Each row below holds a small network's activations on one input, seen along a few directions.
Each table varies a few parts of the input and shows all the possible inputs, shuffled.
Descriptions start from the smaller parts, as in this example, which fits no table here: one of 6 places along a line, together with either a single point or one of 9 places around a ring or (one of 2 separate values, together with one of 8 places around a ring).
Shared parts are said once, and a part with two or three values counts as separate values.

Other details of the inputs vary at random and push rows far along three fixed directions, the same in every table; ignore that.

Table:
row 1: -2 -13 -31 20 -13 16 -7 6 35 20 -25 34
row 2: 30 -18 1 -5 -37 -23 5 0 34 25 -17 -17
row 3: 30 -78 32 -21 56 -6 -1 -14 -9 -32 8 -37
row 4: 16 -19 15 -10 15 -15 -1 -1 -19 -21 2 -22
row 5: 8 14 -8 6 -43 -2 -6 -13 29 24 -29 9
row 6: -25 63 -16 -21 -31 -12 13 16 -18 16 16 -2
row 7: -16 -14 -20 4 28 51 -5 -2 3 -25 -17 29
row 8: 11 -5 24 -17 23 -17 -3 -14 -32 -22 9 -35
row 9: -42 5 -28 11 39 38 -12 4 0 -11 -5 45
row 10: -11 7 9 -21 19 -10 4 0 -19 -11 15 -18
row 11: 10 15 -8 0 -26 -20 -3 -10 3 29 -3 -6
row 12: 14 -16 8 -24 16 -3 10 -4 -16 -12 12 -29
row 13: 5 6 -1 -12 7 -1 4 11 -26 -19 6 -16
row 14: 21 -9 4 13 -36 -43 -7 -8 30 35 -19 -4
row 15: -37 13 -18 5 -5 16 -2 19 28 5 -16 40
row 16: -6 68 20 8 -18 -25 17 16 -59 7 62 -25
row 17: -25 -8 5 -4 47 21 -6 7 -24 -39 2 10
row 18: -35 4 -41 9 31 53 -4 11 -2 -10 -6 48
row 19: 14 19 20 36 -47 7 2 -8 30 18 -3 12
row 20: -3 33 -12 -5 -20 -37 6 18 -25 13 16 -8
row 21: 44 -67 45 30 -6 12 -4 -33 58 11 -7 -9
Each input here is: one of 3 separate values, together with either a single point or one of 6 places around a ring.
- Changing only the choice among 3 separate values turns row 9 into row 8. The same change can be made to row 18. Which row results? => row 7
- Which other rows does row 6 become when the place on the ring of 6 takes its other values? List them by row number. => row 2, row 3, row 10, row 12, row 15
- Which other rows does row 11 become when the choice among 3 separate values takes its other values? List them by row number. => row 5, row 6

Table:
row 22: -8 -15 -4 0 18 23 -2 0 6 -10 -6 12
row 23: 8 8 -1 -8 -18 -10 5 1 0 6 -3 -10
row 24: 3 8 -9 -4 -13 -13 0 0 2 10 -6 -3
row 25: -4 9 -8 21 -10 -1 -4 2 6 16 2 17
row 26: 10 -21 9 -3 20 -9 -5 -9 -10 -5 3 -13
row 27: 19 0 11 -13 -15 -37 5 -1 -6 10 5 -30
row 28: 3 7 -3 -1 -15 -15 1 4 3 8 -3 -3
row 29: -5 13 -3 23 -13 5 -1 1 9 14 5 19
row 30: -11 13 -14 8 -10 -1 -4 4 8 12 -8 17
row 31: 9 9 6 -1 -17 -12 3 -1 0 5 0 -9
row 32: -10 -11 3 7 17 27 -1 0 9 -12 -1 14
row 33: -10 -11 -12 1 18 28 -4 -3 4 -10 -10 17
row 34: -5 13 -15 -1 -17 8 1 4 10 6 -12 12
row 35: 39 -33 30 -3 15 -20 1 -20 -19 -3 19 -41
row 36: 6 7 -6 -7 -16 -16 2 2 2 9 -6 -7
row 37: 12 8 12 -3 -20 -12 6 0 2 4 3 -15
row 38: -11 11 -17 2 -10 -2 -2 5 11 12 -10 15
row 39: 19 -23 18 -13 14 -9 2 -9 -10 -9 6 -27
row 40: -10 -14 -1 5 18 24 -2 1 7 -14 -4 16
row 41: -10 -14 -9 3 21 19 -6 1 3 -11 -9 16
row 42: -4 -19 1 2 22 6 -6 -1 0 -7 -1 5
row 43: 9 8 -1 -5 -17 -13 2 -4 1 11 -3 -9
row 44: -39 68 -6 -23 26 0 15 28 -82 -31 51 -12
row 45: -10 13 -4 9 -15 4 2 7 13 7 -3 15
row 46: 4 -15 -1 -6 13 14 -2 -5 -2 -11 -6 -2
row 47: -7 -18 -4 -3 21 10 -2 2 5 -9 -4 7
row 48: -5 -15 3 6 20 16 -4 -6 2 -9 -1 10
row 49: 10 2 0 -10 -15 -22 4 2 1 8 -2 -15
row 50: 4 7 -1 -4 -16 -10 2 0 5 10 -2 -5
row 51: 2 -14 10 3 17 14 -2 -8 0 -10 2 -1
row 52: -6 17 -7 7 -16 10 1 1 11 6 -6 12
row 53: -6 -17 -10 -3 22 13 -5 -3 2 -9 -8 9
row 54: -10 13 -15 0 -16 11 2 7 13 5 -11 16
row 55: -7 15 -4 6 -19 10 3 6 13 4 -5 12
row 56: 6 7 -6 -8 -16 -16 2 3 2 8 -6 -7
row 57: -14 -11 0 8 19 30 -3 0 10 -12 -2 19
row 58: 6 4 -3 -5 -11 -20 0 -1 1 12 -2 -8
row 59: 7 8 -3 -2 -16 -17 0 1 0 9 -5 -6
row 60: 11 5 1 -2 -13 -22 -1 -3 -3 10 -2 -12
row 61: 5 -17 0 -5 16 12 -3 -9 -4 -9 -5 -4
row 62: 7 10 11 1 -20 -10 5 1 6 7 3 -9
row 63: 7 9 11 2 -19 -11 3 -1 5 8 4 -9
row 64: 13 -25 8 -12 18 -8 1 -5 -7 -10 2 -19
row 65: -6 -18 0 3 22 9 -5 0 1 -9 -2 7
row 66: -7 -13 -2 4 18 23 -3 -1 5 -13 -6 14
row 67: 7 12 4 0 -20 -3 3 0 5 4 -2 -5
row 68: -12 14 -9 8 -15 9 2 7 14 5 -7 19
row 69: -4 -11 1 6 15 26 -3 -6 5 -11 -4 10
row 70: 10 -20 19 -2 17 -2 1 -7 -7 -11 9 -15
row 71: -4 15 -1 23 -15 10 1 1 10 13 6 17
row 72: 7 10 8 2 -16 -9 2 -4 3 8 3 -8
row 73: -9 12 -4 9 -14 3 0 4 12 9 -3 15
row 74: -50 72 -7 -21 28 4 15 35 -77 -31 54 -3
row 75: 13 -26 12 -11 20 -13 -1 -7 -9 -8 5 -20
row 76: 9 -22 13 -5 20 -9 -2 -4 -9 -9 6 -15
row 77: -5 -14 -6 0 19 20 -4 -5 2 -8 -7 10
row 78: 10 -19 12 -2 18 2 -2 -10 -7 -11 4 -11
row 79: -10 12 -13 5 -13 0 -1 9 10 8 -9 16
row 80: -6 14 -4 9 -14 0 -1 1 9 10 -4 12
row 81: 26 5 20 -8 -22 -25 6 -7 -7 5 6 -33
row 82: 14 2 3 6 -12 -22 1 -3 -3 16 9 -11
row 83: -7 11 -10 2 -15 5 0 4 11 9 -8 12
row 84: 13 -24 15 -5 19 -13 -4 -7 -10 -6 6 -18
row 85: -10 8 -13 1 -11 -4 -1 7 13 11 -8 13
row 86: -5 -17 -6 3 22 13 -7 -4 -1 -9 -6 9
- Changing only one part turns row 22 into row 65. The same change can be made to row 77. Which row results? => row 30
- Changing only one part turns row 72 into row 38. The same change can be made to row 62. Which row results? => row 47
- Describe the family of inputs behind these rows. => one of 5 places around a ring, together with either a single point or (one of 2 separate values, together with one of 6 places around a ring)
- Which other rows does row 70 become when the place on the ring of 6 takes its other values? List them by row number. => row 31, row 44, row 68, row 73, row 80
- Which other rows does row 32 become when the choice among 2 separate values takes its other values? List them by row number. => row 62
- Which other rows does row 69 become when the place on the ring of 5 takes its other values? List them by row number. => row 24, row 44, row 61, row 86
